A small network was shown many inputs. Here are its activations along a few directions, one row for each input.
Each table varies a few parts of the input and shows all the possible inputs, shuffled.
A made-up example of a description, with smaller parts first: values(2) and (point or line(9) or (ring(5) and line(6))).
Shared parts are said once, and a part with two or three values counts as separate values.
In the rows, 128 means zero.

Other details of the inputs shift rows strongly along three fixed directions, in all tables alike. That doesn't count.

A family of inputs:
r1: [110 112 172  86 152 127 174 111  92 139 114]
r2: [132 133 113 176  66 154 136 165 166  84 108]
r3: [127 115 114 170 138 144 108 109 124 112  72]
r4: [141 133 162  70 142 131 213 152  93 125 125]
r5: [ 85 111 107 170  76 117 143 184  64  79 153]
r6: [ 97 121 137  39 133 114 207 156 104 110 118]
r7: [146  85 128 213  98 178 101 105 137 112  69]
r8: [140 144 156 159 166  86  75  91 127 141 125]
r9: [ 94 151 114 103 149 100 102 129 143 131 153]
r10: [108 143  98  98 126 103  99 147 157 127 168]
r11: [160 124 159 167 111 134  99 116 117 118  84]
r12: [102 105 158  84 145 124 180  95  91 144 111]
r13: [137 111 141 237 104 137  91 107 151 103  63]
r14: [139 137 116 141 164 114 110 126 138 170 155]
r15: [148 122 168 155 135 119 103  96 107 109  77]
r16: [135 121  59  99 141 148 129 124 134 159 165]
r17: [149 151 121 164 146 106  64 121 146 169 149]
r18: [130 125 144 145  92 151 157 144 146  98 136]
r19: [152 127 113 156  63 162 109 154 146  78  95]
r20: [133 114 144 199 125 146 125 109 139 137 103]
r21: [142 131  87 131  53 175 145 182 153  79 110]
r22: [132 144 127 123 161 108  53  92 114 136 122]
r23: [124 137 165  78 147 112 216 154 117 117 153]
r24: [134 123  90 115  93 156 166 168 137  95 107]
r25: [120 150 151  95 165 122 185 126  87 133  95]
r26: [142 104 157 139  95 150 130 129 124  91  99]
r27: [127 127  78 146  73 176 135 164 150  79  95]
r28: [101 135  94  80 122 124 145 135 149 142 191]
r29: [108  92 150 216 106 115  82 118  25 101  87]
r30: [157 137 110  98 124 136  93 141 131 135 162]
r31: [140 153 109  98 130 104 112 154 150 133 182]
r32: [112 122 142 194 164 115 121  95 130 123  77]
r33: [138 125 181 204 142 133 118  90 121 153  96]
r34: [135 126 101 164 168 123  81 106 147 177 157]
r35: [130 170 107 136 146 109  77 128 145 141 155]
r36: [142 119  87  99 149 140 135 147 130 148 149]
r37: [125 104 107 118  49 174 126 171 157  78 124]
r38: [139 103 170 168 132 134 101  59 102 128  87]
r39: [146 151 128 121 142 115 114 142 141 152 171]
r40: [113 111 151 143 185 111 197  84 107 157 114]
r41: [162 141 125 122 146 109  53 111 122 151 142]
r42: [117 102 150 130 119 142 108 107 117 139 106]
r43: [163 134 138 158 155 130  61 100 114 176 121]
r44: [136 147  77  51 124 119 109 160 137 120 178]
r45: [143 129  67  91 143 128 117 155 138 149 157]
r46: [140 124  98 101 106 148 171 170 131 115 123]
r47: [ 97 115 133 131  90 123 144 149 153  90 111]
r48: [141 126 181 189 131 132 123  99 124 136 104]
r49: [153 131  99 120 154 133  95 128 124 169 145]
r50: [127 160 133 143 164  96  73 102 133 137 140]
r51: [137 115 192 129 166 120 167  64  75 140  90]
r52: [126 124 127  71 148 147 226 150  98 142 131]
r53: [116 128 174  93 144  96 199 140 116 107 130]
r54: [141 132 162 183 119 140  96  99 111 102  58]
r55: [141 121 192 138 168 121 167  66  72 154  85]
r56: [119 127 127 107 100 142 164 155 149 105 163]
r57: [124 129 134 142 148 104  56 109 147 159 158]
r58: [ 92 144 125 118 159  92  82 112 137 147 139]
r59: [137 145 110 157 139 129  98 101 140 173 159]
r60: [101 144  80  59 129 123 100 149 134 132 154]
r61: [150 156  76  69 123 133 123 174 135 153 176]
r62: [131 140  79 134 146 127 112 114 147 174 176]
r63: [120 118 122  79 166 120 215 143 101 121 105]
r64: [126 111 113 147 123 141 165 153 153 117 132]
r65: [106 118 168  77 149 107 186 123  93 111  92]
r66: [111 101 195 131 166 115 154  55  77 147  79]
r67: [130 136 149 148 156  89  80  99 133 131 129]
r68: [113 116 169  73 146 107 182 129  95 122 105]
r69: [124 136 165 122 147 118 199 107 109 140 132]
r70: [134 118 155 185 110 136 118  88 136 117 115]
r71: [ 90 111 173 114 156 104 181  88 107 150 121]
r72: [142 131 122 161  53 152 141 177 169  77 124]
r73: [139 131 169  93 147 137 195 126  88 138 117]
r74: [112 157 108 124 111 138 164 165 146 106 133]
r75: [111 163  81  82 128 112 107 157 158 114 186]
r76: [143 109 116 135  47 162 119 164 153  62 109]
r77: [126 116 147 136  91 139 154 152 150  86 133]
r78: [135 136 140 164  91 133 141 148 149  87 107]
r79: [ 94 116 182  97 145  91 196 133 113 124 110]
r80: [142 117  95 149  51 193 152 147 145  99 116]
r81: [154 144 111 125 151 140  79 114 119 185 154]
r82: [137 158  85  87 125 132 142 181 156 153 201]
r83: [119 124 111  72 122 117 114 147 128 138 144]
r84: [118 126 128 134 145 103  59 115 148 166 160]
r85: [129 138 114 125 150 108  83  91 139 161 181]
r86: [116 135 134 117 148  90  90 122 141 150 154]
r87: [141 129  76 111 134 148 123 117 126 163 153]
r88: [121 129 113 206 102 146 102 127 157  99  87]
r89: [144 133 107  95 136 134  79 121 127 151 171]
r90: [113 120 137 100 160 107 228 154 123 125 125]
r91: [ 99 118 191 119 167 104 171  99 106 147 121]
r92: [132 134  93 157 173  99  75 112 149 159 142]
r93: [136 154 109 101 143 122  87 123 121 124 137]
r94: [110 127 117 126 132 119  76 119 150 163 168]
r95: [106 118 102 132  53 169 114 158 154  59  95]
r96: [135 113 118 191  74 152 138 156 165  92  98]
r97: [150 141 106  89 133 140 100 132 125 149 173]
r98: [118 100 125 110  74 159 136 158 140  98 115]
Each input here is: values(2) and (point or (line(6) and line(8))).
Question: The inputs of r21 and r2 match in every part but the values(2) part. If r63 is changed in the same way as r21 into r2, which row does it become?
Answer: r92
Question: The inputs of r49 and r14 match in every part but the values(2) part. If r38 is changed in the same way as r49 into r14, which row does it become?
Answer: r85
Question: The inputs of r39 and r4 match in every part but the values(2) part. If r40 is changed in the same way as r39 into r4, which row does it become?
Answer: r16
Question: Which other rows does r7 become when the values(2) part takes its other values? List them by row number.
Answer: r34
Question: Start at r90 and move only the line(8) part, one step at a time. The first step leads to r96. Which rows follow, in order?
Answer: r17, r72, r31, r53, r86, r79
Question: Which other rows does r22 become when the values(2) part takes its other values? List them by row number.
Answer: r75
Question: Start at r58 and move only the line(8) part, one step at a time. The first step leads to r9. Which rows follow, in order?
Answer: r75, r50, r35, r74, r88, r32
Question: Which other rows does r87 become when the line(6) part takes its other values? List them by row number.
Answer: r24, r27, r46, r49, r52

A family of inputs:
r99: [130 118 140 133 133 133 148 122 117 135 111]
r100: [123 119 127 140  74 149 142 156 148  83 119]
r101: [121 133 155  98 150 109 148 121 117 128 124]
r102: [107 126 140 132 164 103 149 114 104 138 115]
r103: [134 135 122 136 126 120  72 119 143 134 138]
r104: [137 113 135 160  98 151 143 136 145 102 107]
r105: [122 130 152 116 137 115 143 125 120 123 123]
r106: [121 128 149 118 157 106 135 114  96 141 124]
r107: [119 125 141 114 134 120 147 130 107 122 120]
r108: [124 128 145 120 143 124 156 113 122 138 131]
r109: [133 122 134 122 147 128 151 124 114 136 120]
r110: [134 132 113 131 126 125  66 118 136 134 131]
r111: [126 117 112 131  73 165 163 161 157  94 130]
r112: [142 129 120 153 131 130  82 115 145 152 137]
r113: [125 124 144 124 153 123 146 102 107 145 120]
r114: [134 130 115 144 125 124  63 116 131 136 132]
r115: [123 117 147 153  92 138 142 139 133  94 108]
r116: [133 126 135 128 134 130 158 126 115 127 111]
r117: [133 142 146 121 162 116 150 118 115 147 128]
r118: [120 133 105 158 127 118  86 127 150 133 142]
r119: [129 165  46  30 134 134 159 190 140 147 215]
r120: [136 124 128 143  97 147 158 145 143 103 115]
r121: [132 133 109 122 127 123  78 125 132 134 139]
r122: [137 123 111 146 127 138  88 114 134 146 134]
Question: The inputs of r122 and r111 match in every part but one. If r114 is changed in the same way as r122 into r111, which row does it become?
Answer: r105
Question: What is each input in this table made of?
Answer: values(2) and (point or line(5) or line(6))
Question: Which other rows does r112 become when the values(2) part takes its other values? List them by row number.
Answer: r99
Question: Which other rows does r107 become when the line(5) part takes its other values? List them by row number.
Answer: r106, r110, r114, r121
